Each row below holds a small network's activations on one input, seen along a few directions.
Each table varies a few parts of the input and shows all the possible inputs, shuffled.
Descriptions start from the smaller parts, as in this example, which fits no table here: values(2) and (point or ring(11) or (line(4) and ring(5))).
Shared parts are said once, and a part with two or three values counts as separate values.

Other details of the inputs vary at random and push rows far along two fixed directions, the same in every table; ignore that.

Rows:
r1: [-51  67  -3  67  59   1  39  31  40 -55  13 -16  35  24]
r2: [ 20 -63  -9 -41 -36   4 -27 -21 -32  57 -20  11 -23  -7]
r3: [ 60  -4   4  -9  23  16 -18 -34  37 -40 -21  -7 -45  19]
r4: [ 61 -75 -17 -21  -9  -6  -3   4 -35  35  -5  13 -34  10]
r5: [ -7  28  13  -7  21  19  -6 -20  24 -13  -9   1  20  14]
r6: [-43  -7  -5  -2 -30 -15  13   9 -45  43   6   1  32 -16]
r7: [ 31 -18 -11   5  14  18 -32  -7  51 -33 -20 -10 -66  11]
r8: [-35   3  11 -15 -26  -9   5  22 -31  41  16  13  41 -24]
r9: [ 10 -17   0   4  13 -14  40  24 -47  29  16  15  40  16]
r10: [  1 -27 -13  20   5 -20  39  23 -49  29  12   6  29  13]
r11: [-71  73  -6  74  38  -4  34  12  32 -55   5 -32  27  15]
r12: [ 19  13  12 -28 -15  21 -53 -43  50 -26 -20  -9 -48 -20]
r13: [-36 -22 -12  12 -10 -10  20  14 -42  43   1   2  28   6]
r14: [-14   7   9 -14 -26 -18  16  14 -42  26  23  12  46 -23]
r15: [ 62   4   5  -9   5   5 -23 -23  39 -52  -6  -7 -56  -6]
r16: [ 55   1   9 -25  17  22 -30 -22  48 -37 -14   2 -42   7]
r17: [  9  35  12   4   8  -3   6  -5  16 -36  10  -3   6  -8]
r18: [  9  33  13   5  11   1  10 -16  14 -34   2  -7   7   1]
r19: [ 66 -59   3 -47 -14   1  -7  -9 -35  38  -3  23 -13   6]
r20: [-35   3   6 -13 -30 -11  10   1 -42  41   9   4  44 -17]
r21: [ 39   7  13 -30   8  27 -38 -52  43 -27 -28  -3 -34  10]
r22: [ 50 -43   8 -56 -40  -6 -24  -3 -22  34   7  23 -18 -22]
r23: [ 10  -7   1   7  -8 -26  42  20 -52  18  23   6  34  -3]
r24: [  6  15  -4  27  18  -6  10  18  22 -35  11  -6 -15   2]
r25: [  9  -6   2   5  -3 -25  37  39 -41  16  31  14  30  -7]
r26: [ 32  -9 -11   9  -4   6 -34 -18  42 -41 -14 -17 -71  -7]
r27: [-65  87  16  31  44  13  20   9  44 -42  10  -7  61  12]
r28: [ 25 -70 -15 -28 -25   4 -22  -4 -28  49 -16  10 -33   3]
r29: [-35 -14 -11  13 -26 -20  20  17 -46  36   9  -3  23  -9]
r30: [ 15 -12  -6  -5   5  24 -43 -16  54 -23 -25  -8 -62   4]
r31: [-14  12  -7  30  13  -2   0  18  26 -29   4 -10 -21   1]
r32: [  0 -14 -11  21 -12 -31  36  36 -47  16  27   4  21 -10]
r33: [ 17   6   9 -32   1  33 -54 -35  59 -16 -25  -1 -41  -4]
r34: [-29  23  -6  22  -4   0  -9   0  22 -23  -3 -16 -15 -10]
r35: [-94  89   4  48  22   3  13   4  39 -45   5 -24  40  -6]
r36: [ 19 -63 -10 -43 -29   8 -29 -14 -24  59 -19  14 -24  -3]
r37: [-42 -13  -5  -6 -15  -7   8  24 -34  49   9  13  34  -6]
r38: [ 51  -9  -5   7   6   7 -21 -26  36 -46 -16 -17 -65   5]
r39: [-44  -3  -2  -3 -23 -12   7  28 -31  39  14  11  29 -21]
r40: [-29  29  10  -5   9  20 -14 -31  25  -6 -18  -8  14   7]
r41: [ -7  39  15  -5   1   7  -4 -24  17 -22  -3  -7  14  -5]
r42: [ 16  20   5  12  31   3  12  10  20 -32   7   3   2  14]
r43: [-70  60  -8  69  57   6  33  18  34 -40   0 -22  36  34]
r44: [ 66 -50   5 -48 -30 -10 -12   5 -30  26  12  23 -23 -18]
r45: [-34  -9   6 -17 -11   1   9   5 -37  55   3  14  50   2]
r46: [  4 -10   5  -6   2 -14  34   9 -49  31  12  13  49   8]
r47: [-36 -13  -8  11 -20 -17  15  37 -35  33  17   5  19 -14]
r48: [ 30 -18 -12   9  15  17 -27 -28  43 -31 -30 -18 -63  20]
Each input here is: ring(6) and ring(8).
- The inputs of r4 and r19 match in every part but the ring(8) part. If r24 is changed in the same way as r4 into r19, which row does it become? => r44
- Which other rows does r18 become when the ring(8) part takes its other values? List them by row number. => r6, r11, r20, r23, r29, r38, r41
- Which other rows does r7 become when the ring(6) part takes its other values? List them by row number. => r11, r26, r31, r43, r48

Rows:
r49: [ 15  -5  -5   0 -24 -23  14  19 -18   3  23   8   8 -24]
r50: [ 21 -84 -24 -24 -27  11 -37 -15 -21  55 -28  -1 -63   4]
r51: [ 41   5   7   0  38  15   4 -21  23 -26 -13   6  -8  32]
r52: [ 26  25  17 -35  -5  15  -8 -32  26 -10   1   8   5  -7]
r53: [  9  15  -9  35  47  -6  33  11  14 -26   2  -8  13  42]
r54: [-56  42  -3  33  -4 -20  20  29  -5 -12  27  -6  38 -16]
r55: [-55  45   9   1 -18   5 -17  -4  22 -10   1 -11  15 -18]
r56: [ 63  30  14  -4  25  12 -28 -28  73 -95  -8 -10 -66  -6]
r57: [ 45 -58  -2 -65 -62 -14 -33   2 -43  57  12  24 -19 -35]
r58: [ 62 -38 -10  10   8  -4  12  13 -13  -7   3   3 -40  12]
r59: [ 84 -64  14 -62 -20   0   0 -20 -50  45  -6  29  -3   2]
r60: [-29  40  12  -1  24  22 -15 -27  40 -22 -18 -10  21  14]
r61: [-19  49  21   6  10 -23  51  33 -35 -12  36  15  72  -9]
r62: [-33  59  11  14  10 -12  28  17  -9 -12  29  -2  57 -20]
r63: [  6 -16  -9  28 -14 -47  60  50 -76  21  37  10  45 -13]
r64: [-64 -29  -9   5 -15  -8  22  22 -62  78  -2  14  58   8]
r65: [ 20  40  24 -33  14  36 -59 -62  87 -53 -32  -9 -45  -8]
r66: [ -1   2 -10  23  -4   1 -21   3  26 -33  -3 -17 -43 -16]
r67: [ -9 -26  -8  -5   2   5   2   2 -13  41  -9  14  21  14]
r68: [ 19 -71  -4 -63 -46   6 -38 -25 -39  81 -22  16 -13 -13]
r69: [-46  14 -14  52  24 -18  60  52 -30   1  23  -8  39  11]
r70: [ -3 -13 -17  13  20  15 -14  -4  30 -10 -24 -11 -28  26]
r71: [-39  21  -8  48  44  -7  43  25 -11  -3   7  -6  38  31]
r72: [ 21   6  -6  23   3  -2  -5   6  25 -41   4 -15 -40  -9]
r73: [ 21   1   3   0  27  18  -9 -21  31 -12 -17  -1  -8  28]
r74: [-35 -23 -13  19 -33 -16  -3  21 -17  21   4  -8 -18 -22]
r75: [ 22  18  14 -19  15  21 -14 -28  32 -12 -15  -1   4  19]
r76: [-52  41   1  27  -7   5 -24  -7  37 -40  -1 -19 -15 -15]
r77: [-88   7 -24  51  -1 -10  35  41 -27  17   8 -11  30   7]
r78: [ 85 -52  21 -77 -30  -9 -10 -17 -57  43  13  29   0 -16]
r79: [-26  30  20 -24 -14  25 -38 -41  33  -2 -19  -3 -10 -11]
r80: [ -6  -9 -15  24  12   8 -12   7  27 -24 -12 -15 -45  10]
- What do these inputs look like to the network? => line(4) and ring(8)
- The inputs of r61 and r57 match in every part but the line(4) part. If r63 is changed in the same way as r61 into r57, which row does it become? => r66
- Which other rows does r73 become when the line(4) part takes its other values? List them by row number. => r51, r64, r67
- A walk changes only the ring(8) part. It starts at r49 and steps to r62. List the rest of the walk in order. => r52, r75, r73, r71, r69, r72
- Which other rows does r50 become when the ring(8) part takes its other values? List them by row number. => r55, r64, r68, r74, r76, r77, r79
